These are the activations of a small neural network, seen along a few directions. Each row is one input.
In each table, some parts of the input vary, and every possible input appears once, in random order.
Descriptions start from the smaller parts, as in this example, which fits no table here: one of 6 places along a line, together with either a single point or one of 11 places around a ring or (one of 3 separate values, together with one of 8 places around a ring).
Shared parts are said once, and a part with two or three values counts as separate values.

Other details of the inputs vary at random and push rows far along three fixed directions, the same in every table; ignore that.

A family of inputs:
r1: [ 20  -8 -11  33   2 -54  20 -35 -28 -10   3]
r2: [ 17  -9  -8  -8  -4 -37  32 -39 -34  20   1]
r3: [-13  20  16 -14   5   4  17  44  -3  14   0]
r4: [ 31  56  23   7 -52 -15 -15  10 -78   3  25]
r5: [-15 -10  41  16  11  29 -26  91  65  16 -29]
r6: [ 53  23 -15 -10 -28 -26 -25  29 -54  10  46]
r7: [-38 -14 -48  -6  34 -16   3 -60   9 -22  22]
r8: [  6 -29  20  -5 -15  79 -30  59  75  30 -24]
r9: [ -7 -69 -77 -47  57 -15 -15 -44  18  27  35]
r10: [-58  37  80  37   0 -19 -14 -28   5 -85 -19]
r11: [  1 -28 -39 -33  42  -1  21 -48  13 -21  33]
r12: [-12  23 -29  -1 -71  51  -3  64 -24  35   9]
r13: [ -9  22  26  -9 -10  -1 -21  31  27 -31  10]
r14: [ 69  26 -21 -34 -28 -13 -27  23 -45  44  44]
r15: [-31 -17  51  51   3  26 -24  28  61 -45 -65]
r16: [-57  17  63  62 -11 -24  30 -35  13 -64 -48]
r17: [-31 -62 -36 -62  27  35 -17  -3  48  49   2]
r18: [ 33  38 -18 -19 -32  21  10 105  -6  49  20]
r19: [  9 -64 -37 -75  56   8  14 -58   9  25  29]
r20: [ 33  26   5 -24 -34  29   1  91 -24  73   6]
r21: [  1  28  -3  13 -13 -18  32 -35 -57 -33 -10]
r22: [-18  -9  41  50  14 -26   2 -43  39 -22 -44]
r23: [ -5 -39 -25 -51  36  12  11   9  61  -5 -16]
r24: [  1   4  24   7  33  -1 -15  18  31  24 -14]
r25: [-15 -14  45  27   3  38 -26  22  70 -11 -67]
r26: [ 33  49 -17  37 -61 -27  38  18 -52  -1  10]
r27: [-11 -47 -56 -31  55 -11 -18 -72  20  27  19]
r28: [ 11  22   6  20 -10 -17  16 -45 -60 -15 -17]
r29: [  9  18   5  68  -7 -12   0 -49 -53 -48  15]
r30: [ -6   9  -9   2   0   1  29 -49 -45 -31  23]
Each input here is: one of 5 places around a ring, together with either one of 2 separate values or one of 4 places along a line.
Question: Changing only the place on the ring of 5 turns r28 into r25. The same change can be made to r20. Which row results?
Answer: r24
Question: Change only the choice among 2 separate values in r14. List by row number the other rows that result.
Answer: r24
Question: A walk changes only the place on the ring of 5. It starts at r7 and steps to r9. List the rest of the walk in order.
Answer: r27, r17, r12

A family of inputs:
r31: [ 11  13  -7  31 -33   6  10  41 -21  24 -12]
r32: [ 11  37   5  10 -21  11  -8  51 -11   6  12]
r33: [ 25 -27 -34 -35  38  -9   4 -30 -10  37   8]
r34: [ 34  15  -5  -8  13 -49  35 -59 -63 -11  19]
r35: [ -2 -14  -4 -53  16  19 -19  45  50  26   4]
r36: [ 42  27   5  15 -37 -15 -12  25 -30  13  10]
r37: [-12 -29  -8 -19   7  31 -26  34  45   0   7]
r38: [  5  35   3  -2 -35  -7   2  35 -32  11  13]
r39: [-26   9  36  25  15 -35   6 -25  10 -23 -22]
r40: [ -1 -22   8 -25  14  15 -25  43  48   0   8]
r41: [-50 -10  20  42  10   6   5 -17  33 -26 -24]
r42: [ 30  32 -21   9  26 -72  18 -76 -66  -9  28]
r43: [ 10 -34   2 -53  49  -1  -6   2  43  33   0]
r44: [ 16  25  11  20 -28  -8  12  49 -16  20  -1]
r45: [-29   6  21  36  14   9  -7 -46   6 -21 -15]
r46: [ 28  33   0   5 -38  -6 -19  27 -34   0  23]
r47: [-40   4  17  12   3   1   6 -30  14 -52 -17]
r48: [  6 -40 -23 -30  -6  31 -23  23  49  29   2]
r49: [-34  -7  17  37   2  10  16 -23  29 -43 -25]
r50: [ 31   8   7  25 -36  19 -19  26 -24  20  -9]
r51: [ 20  22  -5  23 -33  14  -9  33 -10  25 -18]
r52: [ 27  16 -22  33 -42  13  -8  17 -31   9  19]
r53: [-17 -31 -29 -56  36  15 -14  -1  43  16  10]
r54: [-46   9  19  33  22   9 -13 -14  25 -41 -12]
r55: [ 24  12  -6  21 -43  25 -15   9 -31  17  12]
r56: [ 41 -12 -55   6  36 -62  14 -83 -65  -4  37]
r57: [-18  -9  17  36  15  -9  19 -25  17 -39 -35]
r58: [ 10  16  -4  22 -41   4   4  33 -21  27 -18]
r59: [-10 -33 -49 -52  37 -11  13 -13   2  19  33]
r60: [-34   5  14  48  14   7  -4 -27  25 -29 -17]
r61: [ 23   9   8  12 -40  25  13  30 -20  15 -23]
r62: [-39  13  29  24  22 -25   5 -14   5 -38  -3]
r63: [ 17 -31 -39 -25  40  -8   5  -7  17  30   4]
r64: [  3 -37  -8 -32   8  21   1  29  24  48 -16]
r65: [-56   1  35  20  11  11  -7 -21  10 -31 -17]
r66: [ 18  12 -47   4   3 -49  40 -97 -71 -23  30]
r67: [ -2 -20 -29 -50  33  13  -8 -16   3  21  23]
r68: [ -2  19 -10  20 -50  17   5  26 -17  22  -3]
r69: [  0  15   1  19 -45  27   4  23 -26  27  -2]
r70: [ -9 -29   4 -61  46  15 -16  14  48  20   7]
r71: [ 39  22  22  16 -34   3 -16  31 -28  16   5]
r72: [ 41  21   4  22 -27 -10  -8  35 -22  10  13]
r73: [  1 -26 -18 -57   1  34   7  19  14  15   9]
r74: [ 35 -42 -52 -41  33 -29  -4 -40  -6  27  20]
r75: [-45  -3  23  21  10  13   8 -11  30 -55 -19]
r76: [-13 -52  -8 -55  31  33 -30   7  51  12   9]
r77: [ 34  11 -26 -21  29 -56   2 -77 -79 -12  57]
r78: [-10  27  -7   7 -45  16  -3  36 -24  10   5]
r79: [ 24 -22  -8 -51   3  -3  16  28  30  24  -4]
r80: [-17  -3  18  29   4 -14  15 -36   9 -36 -37]
r81: [-40  -4  26  24   6   8 -31 -20  31 -46 -14]
r82: [ 27  33   8  22 -21  -1   0  46 -12  18   0]
r83: [-48   5  54  12  20  -3  -7  -9  21 -31 -19]
r84: [  8  25 -11  21 -42  27  -8  26  -7  21  -3]
r85: [ 19  34   2  -9 -41   0  12  32 -28  -6   9]
r86: [-16   4  39  29  15 -19  19 -11  24 -43 -27]
r87: [-30  10  35  19  14 -10  12  -8  19 -56 -14]
r88: [-29   5  54  26  18 -18   3 -18  12 -19 -27]
r89: [ 17 -24 -22 -73  34 -14  20 -21  -8   9  29]
r90: [ -3 -29  -7 -27  -5  34  12   4  26  13  -9]
Question: Changing only one part turns r83 into r38. The same change can be made to r88. Which row results?
Answer: r39
Question: Changing only one part turns r74 into r56. The same change can be made to r36. Which row results?
Answer: r72
Question: What is each input in this table made of?
Answer: one of 3 separate values, together with one of 4 places along a line, together with one of 5 places around a ring
Question: A walk changes only the place on the ring of 5. It starts at r60 and steps to r54. List the rest of the walk in order.
Answer: r32, r82, r63
Question: Change only the place on the ring of 5 in r44. List by row number the other rows that result.
Answer: r31, r41, r59, r62
Question: Change only the choice among 3 separate values in r86. List by row number the other rows that result.
Answer: r34, r79
Question: Change only the place on the line of 4 in r55. List by row number the other rows that result.
Answer: r45, r69, r90
